These are the activations of a small neural network, seen along a few directions. Each row is one input.
Each table varies a few parts of the input and shows all the possible inputs, shuffled.
A made-up example of a description, with smaller parts first: one of 6 places along a line, together with either a single point or one of 11 places around a ring or (one of 3 separate values, together with one of 5 places around a ring).
Shared parts are said once, and a part with two or three values counts as separate values.

Other details of the inputs shift rows strongly along two fixed directions, in all tables alike. That doesn't count.

A family of inputs:
x1: [ 22  36  18  10  33  38  -3 -16  12 -36 -54  46]
x2: [ -6 -18 -14 -28 -16 -36  24 -13   4  35   8   2]
x3: [-25  -1  27 -64 -25   1  33 -18 -23  33  -7  45]
x4: [-11  -6  19   3   7 -35   4  12   0  -9  18  -5]
x5: [ -4  35  -2  16  19  24 -17  14  23 -54  18  -9]
x6: [-18  -1  29 -71 -22  10  16 -22 -28  42 -16  36]
x7: [-28  26  17 -56  -8 -10  -9 -20  21 -14   4  36]
x8: [ -7  34  20  -4   3  62  19  21 -18 -27   7  22]
x9: [ 42 -16  17  15  15 -12  18 -25  -1  17 -48  19]
x10: [  7  20 -56  36   6  39 -24  12  12 -35  12  -4]
x11: [-12 -25 -14 -33  -8 -13   7 -27 -28  45 -19  -8]
x12: [ 14  24  -4  29   9  75  -7  27 -24 -25   1  -8]
x13: [-10 -25  10 -31  12 -16  24 -19 -30  45 -14 -33]
x14: [  7 -37 -55  54   1 -42 -33   1  -3  -5  13 -32]
x15: [ 19 -34 -70  50  -8 -11   9   4 -28  12   8 -31]
x16: [ 14  22  37 -25  24 -10  41 -27  11 -17 -42  66]
x17: [-19  24  57 -42 -11   1  15   5  19  -6  13  21]
x18: [ -7  34  -1  -7 -20  52  -5  16  14 -19  10  40]
x19: [ -8  -8  -5 -15  23  -4  27 -11 -25   8   1 -21]
x20: [  2 -22 -50  10   3  -6   5 -14 -25  11  -1 -16]
x21: [ 33 -29  22   6   9 -40  43 -29   2  26 -42  24]
x22: [  5  39  20   0   5  68  -9  26   9 -21   7   6]
x23: [ 12  25 -17  49   8  21 -12  32  20 -52  26 -20]
x24: [  2 -28   8 -26 -32 -38  -8 -17   7  44  -1  -9]
x25: [-19  16  47 -10  -3   3  -3  19   3 -19  15  23]
x26: [  2 -31   3   0   3 -45  -3 -10   9  31   0 -58]
x27: [-20  30  37 -51   8   8  33   3  11  -2  12  22]
x28: [  5 -26 -40  47 -11 -37 -21  12  -2  -7  18 -13]
x29: [-15 -11  14  -4  19 -38  -5  -1   0  -6  12 -15]
x30: [ 32 -35 -18  53  -7 -19 -14  15   5  17  12 -68]
x31: [ 13  11   2  55   6  34 -41  37  -1 -36  13 -17]
x32: [ 25 -21 -41  36 -19  15 -18  10   0  23   4 -27]
x33: [  5 -32 -43  50  -6 -24 -47   4  -4   4   0 -34]
x34: [-22  21  33 -10  15  11 -27  10   3 -23   0   4]
x35: [ 37 -35 -13  23  34 -52  31 -38   3  13 -43  -2]
x36: [  1 -30 -15  33 -24 -30 -19  10  -3   9  14  -3]
x37: [-14  39  -8 -19  -3  54 -26   3  13 -18  -6  24]
x38: [ -7  41   3   2  17  55  18  21 -17 -42  10  17]
x39: [-28  13  40 -74  17 -15  33 -20   9  18   4   9]
x40: [ -7 -36  14 -18 -25 -46 -18 -11  -9  42  -1   2]
x41: [ -5 -29   6 -19 -35 -47   8 -13  11  36   9  -1]
x42: [  2  -5  14  -3  -4   3  25  12   5  18  13 -15]
x43: [ -8  -8  -9 -14 -15 -20 -24 -15  13  14  -5 -11]
x44: [ -9  44  10  -6  18  61 -14  17  13 -29   0  -1]
x45: [ 12  15 -46  51 -13  14 -27  21  20 -43  21  -4]
Each input here is: one of 5 places around a ring, together with either a single point or (one of 2 separate values, together with one of 4 places along a line).
Q: Changing only the place on the ring of 5 turns x40 into x28. The same change can be made to x9. Which row results?
A: x16
Q: Changing only the place on the ring of 5 turns x42 into x39. The same change can be made to x41. Which row results?
A: x7
Q: A walk changes only the place on the line of 4. It starts at x4 and steps to x23. List the rest of the walk in order.
A: x27, x38
Q: Change only the choice among 2 separate values in x15. List by row number the other rows that result.
A: x38
Q: Change only the choice among 2 separate values in x8. List by row number the other rows that result.
A: x3
Q: List by row number the other rows that have the place on the ring of 5 in common with x34.
A: x1, x11, x13, x26, x33, x37, x43, x44

A family of inputs:
x46: [ 28 -32 -27  55   1  -3   4   6 -16  16 -14 -18]
x47: [-30  20  37 -41 -14  -1 -10  -2   6  -7  -2  55]
x48: [ 21  51 -32  44   3  79 -12  19   7 -71  -1  43]
x49: [  4 -46 -11  -6 -19 -35  21  -1 -12  59  17 -33]
x50: [-28  11  41 -63  -4 -36  10 -15  24  15  -1  35]
x51: [-35  16  41 -78  -4 -31   0 -34  18   5  -9  38]
x52: [-34  40  20 -71  -8  18  17 -11   8  -5   7  34]
x53: [ 16  41 -29  61  10  82 -24  29  -4 -63 -10  36]
x54: [ 10 -47   2   6 -18 -62   6  -5   7  44  11 -18]
x55: [ 21 -49   8  10 -12 -40  29 -16 -21  50 -21 -23]
x56: [  5  45 -15  51 -11  96 -32  46  -8 -57  17   3]
x57: [-29  26  27 -41 -20   0  -9  -9   5 -19  -1  54]
x58: [  5  49 -31  46   1  60 -59  22  11 -77   5  22]
x59: [-40  13  35 -69  12 -13  28  -8 -11  10  12  20]
x60: [ -7 -40 -22 -13   2 -36   5 -15  -8  48   3 -44]
x61: [ -6 -46  -5 -19   1 -43  11 -16  -9  62   2 -49]
x62: [ 10 -24 -14  49  16 -37  -9  15   4 -10  17 -36]
x63: [ -4  52 -19  48  25  81 -23  47  -2 -74  28  -1]
x64: [ 32 -31 -20  59 -20 -22 -13  17  10   3  17 -37]
x65: [ 33 -32 -46  53  13  -6 -11  -3 -15  12 -19 -28]
x66: [ 19 -28 -25  49   0 -35 -12  12  19  10  10 -40]
x67: [ 24 -31 -36  52  29 -27  17   1 -13  -2  -4 -32]
x68: [-32  22  35 -49 -14  30   5   7 -13  10   5  34]
x69: [ 25 -49  10  -5  -2 -45  19 -26 -19  56 -28 -33]
x70: [ -6  32  23 -20 -19  52   3  19   1 -15  18  19]
x71: [ -3 -47  -6  -7   1 -71  -5 -23  10  42  -4 -30]
x72: [-15  32  -1 -18 -11  49  -3  17   1 -17  19  32]
x73: [ 20 -47  -2   1   7 -42  13 -22 -18  54 -26 -24]
x74: [ 13 -24 -23  44   9  -9   8  19 -16   0  22 -65]
x75: [-27   9  48 -69 -18 -28  10 -14  16  16   5  55]
x76: [ 19 -26 -10  56   8 -36  -7  15   3 -14  16 -50]
x77: [  5  34   0   1  17  35   7   4  14 -27 -14  34]
x78: [-14  26  30 -48  20  17  10 -22   8  -3 -26  44]
x79: [-11  23  43 -48  19  16  12 -19   8   4 -27  37]
x80: [  6  47   5  53 -11  70 -45  41  12 -71   9  24]
x81: [ -4  55 -45  37  10  89 -40  24   7 -72  13   1]
x82: [-22  18  69 -69 -12 -27  15 -13  25  12  -3  29]
x83: [ -1  24  39 -37   0  24  22  -5   4   1 -12  56]
x84: [ 21 -31 -14  46  -1 -29 -23   2  14   6   2 -53]
x85: [ 11 -33 -51  35  -2  -4 -20   7 -21  24   7 -49]
x86: [ 25  44 -30  55  10  80 -16  29   8 -62   0  39]
x87: [ 26 -39   6   3   1 -46  37 -18   1  46 -18 -34]
x88: [-20  27  26 -47 -21  -4   0 -10  17 -16   8  54]
x89: [  1 -39 -16  -8 -12 -78  12 -23  14  34   3 -27]
x90: [ -2 -40  10  -9   2 -62  -6 -18  12  41  -4 -29]
x91: [  4 -21 -53  40  10 -17   6   7 -18  -8  24 -52]
x92: [ 13 -27 -38  37  -1  -9   3  16   0  25  16 -55]
x93: [-12  17  51 -64   9  -7  36 -20  11  22 -22  42]
x94: [-28  20  57 -82 -12   0  30 -10   6  26   3  15]
x95: [-30  27  44 -61  -3  -1 -20 -11   8  -5  -9  52]
x96: [-11 -48 -25 -16 -26 -47  20 -19 -27  54   6 -29]
x97: [ 13 -32 -17 -11   2 -53  37 -32   0  38 -18 -15]
x98: [-32   6  44 -79  -7   0   6 -14 -15  38  -4  19]
x99: [ 15 -36 -26  61 -12 -24 -23  17  -2   9   8 -29]
x100: [-34  16  28 -74  -4  -5  23 -10   5  25   5  23]
x101: [ 13  51  -4  50  38  70  -8  31   2 -76  -1  24]
x102: [  8  46 -12  53   7  68 -63  36  14 -68   5  17]
x103: [ 13 -24 -55  32 -19  -3   3   6 -10  10  22 -32]
x104: [ 26  49  -9  54  22  86 -26  22  13 -67 -15   7]
x105: [-18  29 -10 -26  -6  40 -18  -1 -12 -18   3  15]
x106: [-32  24  43 -46  14 -20   5  -4  11 -22   8  39]
x107: [ 34 -27 -16  57  22 -17  19   6 -12  -6  -4 -45]
x108: [ -3  34   2  -3  26  22  16  -5  -4 -48  -7  31]
x109: [-33  27  37 -52   7 -24   9 -14   9 -28   8  39]
x110: [ 47 -32 -26  60  -6  -3  13   7  -5  12  -4 -32]
x111: [ 27 -31 -18  53  -9 -21 -33   9   0   5   1 -48]
x112: [ 32 -29 -53  48   6 -10  -7 -13 -17   6 -20 -29]
x113: [-14  26  21 -39  -6  19  17 -18 -10 -11 -22  59]
x114: [-17  10  30 -70  10 -17  26 -44   3  16 -30  36]
x115: [-32  16  58 -85  -5   4  15 -19   1  27  -4  10]
x116: [  5 -37 -48  40 -13  -7  -6  13 -23  25  13 -38]
x117: [ 22 -29 -33  43  -9   7 -19  13 -20  18   7 -63]
Q: Changing only one part turns x100 into x77. The same change can be made to x98. Which row results?
A: x73
Q: Changing only one part turns x81 into x51. The same change can be made to x60. Which row results?
A: x71
Q: What do these inputs look like to the network?
A: one of 3 separate values, together with one of 4 places along a line, together with either a single point or one of 5 places around a ring
Q: Change only the place on the line of 4 in x67. List by row number the other rows that result.
A: x101, x107, x108
Q: Change only the choice among 3 separate values in x58. List by row number the other rows that result.
A: x105, x112
Q: Change only the choice among 3 separate values in x103. List by row number the other rows that result.
A: x48, x88
Q: Change only the place on the ring of 5 in x75. List by row number the other rows that result.
A: x47, x50, x71, x95
Q: A walk changes only the place on the line of 4. It starts at x94 and steps to x92. List the rest of the walk in order.
A: x100, x52

A family of inputs:
x118: [-29   5   0 -46   5 -17  -5 -28 -12   7 -13  28]
x119: [ 10   7  -5  33  18   5 -36  14  24 -21  -1 -29]
x120: [ 12 -29 -45  46 -26 -10 -14  18  -6   7  17  -4]
x121: [ 41 -39 -17  33  14 -16  43 -13 -22  39 -29 -32]
x122: [-22  45  56 -41 -20  57  -5  13  -6  -9   0  26]
x123: [  2  -6   7  28  -6 -19   0  26  10 -10  23   1]
x124: [ 37 -17 -26  32   7   1   9 -19  -2   6 -31  21]
x125: [  1  47   1  18 -28  73 -53  27   9 -52   0  38]
x126: [ 15 -17 -41  47   8 -34   6   8  16 -17  29 -41]
x127: [-27   7  21 -76  -4  -5  46 -16  -7  18  17  10]
x128: [ -2   4 -31  22  25  30  -4   8 -25 -21   4 -30]
x129: [-15  64 -32   6  -7  66 -21  13  17 -68  18  49]
x130: [-16  17   8 -36  -3  18 -32 -14  14   6 -13  25]
x131: [-28 -19  35 -54  17 -76  21 -31  -7  24 -12  -7]
x132: [ 38 -38  -2  49  18 -51  29 -16   4  19 -30 -22]
x133: [ 23 -23   1  50 -12 -19 -27  19  10  -6  10 -41]
x134: [-17  -7  34 -66   9  -2  10 -17  -2  48  -6 -11]
x135: [-23  -1  35 -46 -16   1  33   8 -15  31  16  19]
Q: What do these inputs look like to the network?
A: one of 3 separate values, together with either a single point or one of 5 places around a ring
Q: Changing only the choice among 3 separate values turns x134 into x130. The same change can be made to x128. Which row results?
A: x118
Q: Change only the choice among 3 separate values in x125. List by row number the other rows that result.
A: x122, x133
